These are the activations of a small neural network, seen along a few directions. Each row is one input.
Each table varies a few parts of the input and shows all the possible inputs, shuffled.
A made-up example of a description, with smaller parts first: one of 2 separate values, together with either a single point or one of 11 places around a ring or (one of 4 places along a line, together with one of 5 places around a ring).
Shared parts are said once, and a part with two or three values counts as separate values.
In the rows, zero is written as 100.

Table:
R1: 99  94  120  96  80  97  105  111  88  96  98  84  99  92  113  31  133  99  126  123
R2: 124  87  89  86  94  134  125  121  81  89  104  92  108  106  102  40  123  105  123  115
R3: 96  108  101  106  93  83  85  90  108  104  104  102  95  96  98  126  98  84  99  93
R4: 113  84  91  81  116  87  92  95  115  102  96  140  104  73  116  109  115  74  80  105
R5: 123  97  102  74  109  139  102  121  74  96  98  90  108  101  111  33  141  93  123  121
R6: 84  120  97  104  89  81  78  78  107  111  99  96  92  100  92  153  86  93  98  88
R7: 81  129  78  122  80  79  98  77  107  102  102  94  87  108  78  173  66  119  88  78
R8: 94  108  92  95  110  79  78  76  108  109  99  124  95  85  97  167  86  85  76  90
R9: 86  86  143  117  86  95  117  115  97  94  101  88  97  95  117  14  125  111  117  119
R10: 121  76  84  88  108  85  118  102  115  87  99  144  103  84  107  109  98  93  81  100
R11: 82  120  87  104  107  79  74  69  108  116  96  118  90  90  88  185  73  90  72  86
R12: 100  85  121  111  114  92  101  107  112  94  101  102  101  99  110  94  99  92  91  101
R13: 98  88  108  103  126  85  88  94  122  105  94  123  103  93  109  133  84  91  74  94
R14: 100  100  79  113  81  84  106  93  112  96  109  107  96  100  91  130  87  105  94  88
R15: 113  87  122  93  117  137  110  126  78  96  103  83  110  110  110  32  121  97  116  118
R16: 93  119  77  117  83  80  99  85  111  100  104  100  95  101  86  154  77  111  92  81
R17: 104  132  75  79  106  154  81  103  72  117  102  58  106  121  80  115  108  95  123  96
R18: 66  133  103  123  100  81  76  79  112  116  100  86  89  112  91  170  65  109  82  80
R19: 129  84  83  81  101  142  128  122  78  87  101  92  110  112  97  32  117  110  125  114
R20: 90  84  135  111  92  103  114  117  94  95  101  80  99  104  114  22  118  108  117  117
R21: 91  113  73  110  100  78  98  75  114  105  98  118  92  101  81  182  56  111  70  79
R22: 103  83  104  104  69  100  127  113  92  86  102  92  103  100  105  30  119  117  127  113
R23: 109  85  78  97  102  80  108  91  120  94  101  133  98  94  94  137  78  103  79  90
R24: 100  83  114  112  59  90  135  112  90  82  105  99  97  95  106  21  122  119  124  116
R25: 105  68  112  97  130  90  100  104  119  101  99  132  103  89  115  99  94  86  72  102
R26: 117  92  107  77  101  129  101  118  80  97  95  88  109  101  107  32  135  93  124  122
R27: 106  94  114  85  91  111  102  117  84  97  95  84  104  97  110  35  132  96  128  115
R28: 101  101  74  104  101  79  100  86  113  102  104  127  96  95  91  161  71  103  73  82
R29: 77  140  93  112  89  76  72  75  103  113  97  94  90  98  88  173  84  98  91  84
R30: 104  94  96  90  114  83  84  84  110  106  100  130  97  81  102  142  94  78  79  96
R31: 117  86  114  86  122  144  108  126  82  95  96  84  113  112  111  25  124  104  117  118
R32: 108  95  108  94  104  86  90  101  105  97  98  112  102  85  109  97  114  80  102  102
R33: 89  105  100  107  121  83  81  85  123  112  93  118  100  98  103  159  75  95  69  88
R34: 89  103  112  115  107  87  87  95  116  104  100  96  101  100  104  128  91  98  89  93
R35: 112  128  58  88  101  155  108  106  73  105  108  59  107  127  73  118  88  112  122  89
R36: 102  124  96  89  124  159  90  112  73  112  99  54  110  132  82  111  92  110  119  91
R37: 99  87  126  98  104  116  110  124  89  97  98  80  105  110  113  31  120  104  118  113
R38: 115  85  99  94  83  114  131  118  85  86  101  87  106  108  98  42  115  112  127  109
R39: 96  93  133  104  73  88  112  110  87  91  98  93  94  85  112  21  138  104  126  124
R40: 78  114  119  120  107  86  86  88  110  105  100  89  90  110  92  152  72  105  86  84
R41: 111  85  84  104  90  88  117  102  114  85  104  113  101  95  100  99  102  103  97  99
R42: 75  116  100  108  116  80  77  78  118  115  95  114  93  104  98  179  63  102  64  82
- The inputs of R4 and R10 match in every part but one. If R32 is changed in the same way as R4 into R10, which row does it become? => R41
- The inputs of R2 and R26 match in every part but one. If R22 is changed in the same way as R2 into R26, which row does it become? => R1
- Describe the family of inputs behind these rows. => one of 3 separate values, together with either a single point or one of 5 places along a line or (one of 2 separate values, together with one of 4 places along a line)
- Which other rows does R8 become when the choice among 3 separate values takes its other values? List them by row number. => R28, R33
- Which other rows does R37 become when the place on the line of 5 takes its other values? List them by row number. => R9, R15, R20, R31

Table:
R43: 112  69  111  86  97  113  128  117  88  93  101  98  104  98  112  44  117  101  119  118
R44: 75  143  73  100  101  106  72  85  100  126  101  73  97  120  90  194  70  101  81  79
R45: 107  71  128  91  106  94  106  120  105  90  95  120  101  91  126  29  125  94  94  122
R46: 100  85  96  100  130  71  86  93  147  106  105  143  102  77  91  188  72  85  47  76
R47: 106  68  107  81  88  99  124  111  98  92  104  120  90  84  122  34  131  92  91  128
R48: 80  70  140  133  77  15  109  76  126  96  102  156  82  53  133  74  115  86  89  113
R49: 99  97  86  111  124  72  94  72  119  107  103  146  95  82  94  177  67  91  63  82
R50: 114  86  113  91  99  109  111  116  95  90  89  101  110  101  114  39  124  107  120  114
R51: 106  127  83  90  90  147  107  123  72  103  109  46  107  110  85  51  125  105  134  107
R52: 103  101  101  84  92  129  116  125  79  97  104  77  105  110  95  46  115  110  121  101
R53: 85  111  89  94  89  73  93  92  116  91  101  107  85  108  84  166  72  101  62  78
R54: 119  99  105  106  96  131  113  115  74  89  106  83  111  107  89  46  116  109  137  106
R55: 95  117  90  121  116  88  75  69  108  108  85  101  104  119  94  175  58  106  101  80
R56: 78  135  76  103  91  100  67  79  106  115  96  73  91  124  83  180  67  103  87  84
R57: 120  122  102  109  104  151  99  108  67  97  100  56  117  116  88  57  125  108  153  111
- Describe the family of inputs behind these rows. => either a single point or one of 6 places along a line or (one of 2 separate values, together with one of 4 places along a line)

Table:
R58: 114  105  94  85  109  116  87  103  92  99  104  92  104  100  91  114  105  90  104  103
R59: 103  89  80  110  92  70  103  80  131  100  107  124  95  93  98  149  79  96  73  83
R60: 90  104  101  108  89  107  115  113  90  94  98  82  101  106  100  65  106  114  119  104
R61: 113  102  95  85  119  127  102  110  89  97  101  91  107  103  95  91  105  100  103  104
R62: 90  115  107  112  83  95  97  99  97  108  100  78  98  103  97  103  104  102  108  94
R63: 93  108  115  106  90  101  101  104  91  93  103  79  94  108  95  86  105  108  113  101
R64: 86  113  98  112  81  101  103  106  87  97  97  87  94  111  98  80  105  110  110  104
R65: 96  86  110  105  110  85  98  101  110  98  99  123  97  88  113  88  102  90  85  101
R66: 120  92  92  89  108  133  110  109  87  98  98  87  110  110  97  73  105  103  112  105
R67: 96  102  102  110  75  102  112  106  90  92  104  79  95  110  97  69  110  113  128  103
R68: 112  100  85  85  100  125  99  108  91  102  104  91  108  103  93  89  103  93  107  102
R69: 106  83  99  98  88  92  119  109  106  92  96  123  103  92  116  59  114  104  102  110
R70: 115  95  83  87  100  132  112  107  82  99  102  95  106  109  100  71  102  105  113  110
R71: 107  107  95  86  123  121  97  110  98  109  100  93  111  102  98  109  100  96  95  97
R72: 109  80  116  102  101  90  104  104  105  89  100  119  97  93  110  78  111  94  92  108
R73: 82  115  88  118  82  79  105  73  106  101  101  96  86  98  77  160  68  115  97  75
R74: 100  112  94  90  130  117  82  103  96  111  93  101  107  107  100  123  92  96  91  95
R75: 83  115  118  108  102  95  86  90  105  109  94  84  95  103  98  120  93  105  99  98
R76: 104  109  91  90  117  112  81  95  92  111  100  97  102  100  97  130  100  87  103  92
R77: 110  108  70  98  104  94  102  90  107  101  106  110  101  106  76  174  76  101  89  79
R78: 96  90  110  102  105  76  89  90  109  98  96  121  94  91  114  111  98  87  84  109
R79: 104  82  106  100  92  87  110  101  109  97  100  122  98  90  111  77  112  97  92  112
R80: 98  89  106  99  98  79  103  100  114  100  99  120  98  85  111  96  112  89  90  106
R81: 109  78  106  99  99  92  116  108  107  94  99  119  104  88  110  58  111  103  104  109
R82: 82  121  111  108  93  87  87  91  94  107  101  89  97  102  97  118  89  104  103  97
R83: 87  111  115  106  91  101  94  100  101  105  98  78  98  108  98  102  98  105  101  95
R84: 94  90  114  99  117  81  87  90  116  101  99  121  99  89  117  107  92  92  82  106
- The inputs of R78 and R82 match in every part but one. If R69 is changed in the same way as R78 into R82, which row does it become? => R67
- Describe the family of inputs behind these rows. => one of 3 separate values, together with either a single point or (one of 2 separate values, together with one of 4 places along a line)
- Which other rows does R62 become when the choice among 2 separate values takes its other values? List them by row number. => R83
